A small network was shown many inputs. Here are its activations along a few directions, one row for each input.
In each table, some parts of the input vary, and every possible input appears once, in random order.
A made-up example of a description, with smaller parts first: one of 3 separate values, together with either a single point or one of 11 places along a line or (one of 4 places along a line, together with one of 8 places around a ring).
Shared parts are said once, and a part with two or three values counts as separate values.
(in the rows, 128 means zero)

Other details of the inputs shift rows strongly along two fixed directions, in all tables alike. That doesn't count.

Rows:
x1: [104, 119, 80, 161, 97, 134, 129, 120, 179, 127, 147, 170]
x2: [124, 117, 92, 163, 138, 165, 104, 123, 136, 178, 135, 135]
x3: [156, 125, 191, 112, 123, 121, 143, 138, 70, 82, 98, 140]
x4: [126, 127, 132, 167, 110, 111, 132, 132, 186, 67, 135, 165]
x5: [134, 126, 155, 118, 122, 104, 130, 124, 124, 95, 114, 112]
x6: [125, 134, 131, 161, 119, 110, 134, 143, 190, 65, 142, 158]
x7: [117, 124, 125, 182, 124, 121, 153, 115, 180, 64, 130, 161]
x8: [118, 122, 122, 172, 124, 101, 125, 111, 181, 60, 126, 156]
x9: [97, 115, 68, 164, 117, 127, 149, 106, 186, 126, 145, 144]
x10: [108, 134, 86, 147, 106, 130, 128, 139, 191, 127, 159, 157]
x11: [140, 149, 175, 125, 130, 78, 156, 142, 141, 44, 120, 104]
x12: [154, 154, 175, 71, 129, 131, 145, 159, 63, 146, 122, 112]
x13: [93, 110, 83, 124, 149, 166, 95, 96, 128, 219, 146, 106]
x14: [119, 113, 62, 132, 133, 165, 109, 119, 114, 225, 138, 110]
x15: [160, 132, 170, 115, 157, 137, 122, 127, 49, 137, 87, 95]
x16: [110, 119, 77, 95, 131, 156, 101, 133, 133, 222, 159, 120]
x17: [152, 145, 167, 65, 135, 117, 148, 154, 66, 146, 120, 96]
x18: [158, 140, 182, 95, 104, 115, 159, 147, 78, 90, 99, 133]
x19: [125, 124, 112, 165, 131, 118, 131, 118, 140, 112, 112, 105]
x20: [105, 119, 91, 104, 144, 155, 79, 122, 139, 215, 158, 103]
x21: [133, 133, 100, 188, 102, 117, 162, 130, 169, 69, 120, 149]
x22: [155, 150, 188, 79, 162, 123, 116, 143, 70, 138, 121, 96]
x23: [156, 130, 172, 90, 110, 100, 161, 142, 82, 91, 98, 117]
x24: [130, 144, 144, 133, 136, 122, 126, 148, 152, 113, 147, 138]
x25: [103, 104, 70, 109, 122, 158, 101, 115, 120, 224, 148, 133]
x26: [147, 132, 165, 89, 127, 149, 160, 129, 45, 142, 101, 120]
x27: [117, 125, 129, 153, 148, 127, 128, 103, 145, 104, 124, 133]
x28: [111, 125, 98, 109, 157, 160, 68, 122, 139, 214, 159, 121]
x29: [156, 131, 185, 83, 146, 129, 109, 129, 62, 136, 104, 110]
x30: [110, 118, 115, 168, 111, 93, 136, 111, 181, 62, 126, 139]
Each input here is: one of 5 places around a ring, together with one of 6 places along a line.
Changing only the place on the line of 6 turns x15 into x22. The same change can be made to x2. Which row results?
> x24
Change only the place on the ring of 5 in x26. List by row number the other rows that result.
> x7, x9, x13, x27
Change only the place on the line of 6 in x9. List by row number the other rows that result.
> x14, x16, x17, x23, x25
Change only the place on the line of 6 in x11. List by row number the other rows that result.
> x5, x13, x19, x20, x30

Rows:
x31: [127, 133, 139, 105, 139, 116, 112, 130, 127, 137, 133, 105]
x32: [136, 137, 129, 107, 129, 135, 137, 144, 102, 154, 129, 111]
x33: [140, 136, 145, 121, 139, 148, 118, 139, 102, 151, 127, 128]
x34: [129, 129, 150, 169, 128, 94, 161, 114, 158, 30, 109, 140]
x35: [126, 125, 134, 112, 140, 134, 133, 114, 96, 146, 117, 107]
x36: [128, 140, 120, 173, 123, 95, 154, 130, 181, 56, 126, 127]
x37: [147, 134, 170, 101, 120, 121, 164, 136, 81, 95, 106, 133]
x38: [105, 124, 102, 122, 139, 153, 75, 127, 161, 194, 168, 141]
x39: [137, 115, 133, 132, 136, 138, 117, 116, 94, 140, 107, 119]
x40: [107, 127, 93, 110, 127, 146, 91, 134, 162, 194, 170, 142]
x41: [130, 125, 147, 115, 137, 150, 125, 121, 96, 146, 123, 134]
x42: [144, 132, 165, 99, 122, 114, 169, 133, 81, 97, 104, 115]
x43: [105, 129, 80, 197, 134, 121, 118, 118, 220, 101, 152, 147]
x44: [139, 117, 137, 126, 124, 147, 119, 125, 93, 144, 112, 136]
x45: [90, 120, 72, 162, 141, 132, 78, 112, 218, 157, 173, 142]
x46: [126, 118, 106, 129, 110, 130, 137, 126, 121, 140, 121, 126]
x47: [138, 121, 126, 115, 112, 139, 134, 132, 94, 145, 115, 137]
x48: [140, 138, 134, 109, 127, 141, 133, 146, 103, 152, 131, 130]
x49: [132, 141, 150, 134, 108, 74, 160, 145, 176, 35, 129, 133]
x50: [135, 118, 125, 123, 127, 131, 127, 118, 93, 145, 108, 108]
What is each input in this table made of?
> one of 4 places along a line, together with one of 5 places around a ring
Changing only the place on the ring of 5 turns x33 into x48. The same change can be made to x41. Which row results?
> x37
Change only the place on the ring of 5 in x40. List by row number the other rows that result.
> x31, x38, x45, x49
